Each row below is a small network's average activation on inputs in which a field has the value named, seen along a few directions.
Values that are neighbours, or in one group, have similar rows; names and order tell nothing.
Random noise pushes rows far along 6 fixed directions. That doesn't count. These rows show it; they differ only by the noise:
[-246  231 -161  259 -139   34  -40  250   -6  349 -202 -222  194  -40
  -85 -194  533 -406  295]
[-299 -498 -158  183 -216   74  624  -15  327 -266  -35  305  182  -68
  166  -33 -178  -56 -388]
[ -33 -305 -552 -165  -96  823  407  -27 -363   65  -46 -175 -289 -224
 -353 -188 -384  338  -38]
[ -20  378   34  166  -87 -152 -197    4 -117  366   32 -202  127   84
  492 -534  531 -155   29]
[-143 -232 -128  134 -262   61  298  130   55  228 -126   29 -151  -84
  -73   32  366 -242 -263]
[  -5  280   66  157 -182  -54  -56  -49 -121  237   44 -110   14  213
  529 -420  530 -141 -130]
[-395 -152 -217  265  -62   56  205  215  260 -126 -246   21  460 -162
 -186  -64  -74 -227  337]
[ -44 -219 -117   18  -12 -116  -53  149   14  266 -160  -85  -18 -369
 -193 -111   44   -2   67]


Values of V:
v1: [  32  450   62  -89   62  167  111 -182 -265   -3  470  -30 -260  338
  581 -349  135   51 -247]
v14: [ 210   54  115  -72 -149  297 -259   67 -342  -59 -320  -54 -436  602
 -288  519  351    8  187]
v7: [  68  301 -234 -289  -25  407   71 -157 -180  277  376 -207 -254   72
  188 -267  157  -16 -295]
v13: [ 117 -107   99   47    4 -214 -134  -21   85  147  -50  -28  -41 -126
  -40  -94  -21  232  -67]
v3: [ -11  -64 -145  196   86 -259  -87   68  149  158  -53   45  181 -356
 -290  114   69 -150   61]
v8: [-245  172 -211  113  220   24  317   22  263  151  175  207  289 -223
  -14 -271 -294  -75   55]
v5: [  10  261    7  -43  -90  140 -346  169  -25  145 -186 -245 -166  305
 -396  484  435 -415  188]
v12: [ 333  166  -63 -344  275   70 -532   69 -337  160   48 -287 -391 -313
 -370  107 -180  300  179]
v10: [ -25  529   30 -109    8  -21 -461   31 -122  267  189 -209  172   74
  302 -188  348  -15  223]
v15: [ 111  306   87  -47  211    0 -279   11  -63 -280   46 -183  290  123
  105   22 -188   60  183]
v9: [ -21  196  -89  -73 -101    3  330   37 -131  440   95 -105 -379  -54
 -227  161  322 -321 -319]
v11: [ 251   85  808  185 -122 -679 -184 -205  309 -756   50  389  219  720
  938   55  142  183  -22]
v2: [-162 -245 -282  167    3   24  470 -181   93  373  245    9  151 -265
   42 -244   49 -184 -483]
v4: [ -33  178  -78   16   77  192  304  -62  -43  173  160  -35   44  -14
 -152  -61  -29 -151  -87]
v6: [  70 -102   13 -201  189  121  183 -152  -86 -282   69  183  -10   48
  -66  151 -566  194   21]
V is arranged as 3 separate groups.
List the group mates of v8, in the order listed.
> v1, v9, v4, v6
List the group mates of v10, in the order listed.
> v7, v5, v12, v15

Values of M:
m8: [-266 -304  -56 -112 -329  276  166  185  137 -144 -183  -36 -149  236
 -481  572  251 -180  -15]
m15: [  54  283  247  211 -332 -134  -38  111  -20  207  -45 -113   -9  510
  270 -155  764 -282  -37]
m14: [ -76  141  -41 -128    0 -112 -189   42  103   -4  -29 -159  391 -125
 -104   49   10  -94  143]
m5: [ 130   88  144   87  -51 -293 -401   73 -402  448  -31 -305 -131 -131
  -75 -188  285  -13  318]
m4: [  97 -201  -87   18  216 -130  254 -132   99 -430   14  221  100 -173
  -51  174 -604  197 -103]
m7: [  20   59  -15  -63  283 -189 -304 -151  114 -369  -21 -132  420 -265
  251 -330 -675  343   68]
m12: [-233  -76  225   85   12 -121  251  179  245 -103   48  341   60 -169
  -80  181    1 -299 -109]
m6: [ 180  327   10   34  238 -579  -66  -34  174  611  326   34   72 -540
  281 -437  222 -215 -235]
m13: [-120 -236 -213  -69   -9  359   40  123   27  -19 -123 -119  -11  -94
 -341  223   -9   17   48]
m1: [-167  138 -106   74  303 -348 -368   51  413 -211   19   66  474  -34
  276 -258 -179   31  223]
m3: [ 121 -366 -180  -65   98  293  -47 -133 -101 -266 -282   55  -60  -30
 -395   76 -674  341  344]
m10: [ 129 -312  415  -81  143 -125 -166   66  215 -691 -159  387    0   48
 -140  675 -584   89  265]
m9: [-340  115 -178  124   92  106  121  259 -139   44  -56  -29  152   11
 -382  188  -55 -277  522]
m2: [ 227  -28  115  -95   96  214 -161 -270 -228 -208    9   16    9  139
  102 -179 -178  470  226]
m11: [ 213 -308  312  -60 -155 -379  -86  -12   70  250 -146   84 -507  -92
   -4  125  235  185 -344]
M is arranged as 3 separate groups.
List the group mates of m12, in the order listed.
> m4, m6, m10, m9
List the group mates of m2, in the order listed.
> m15, m5, m3, m11
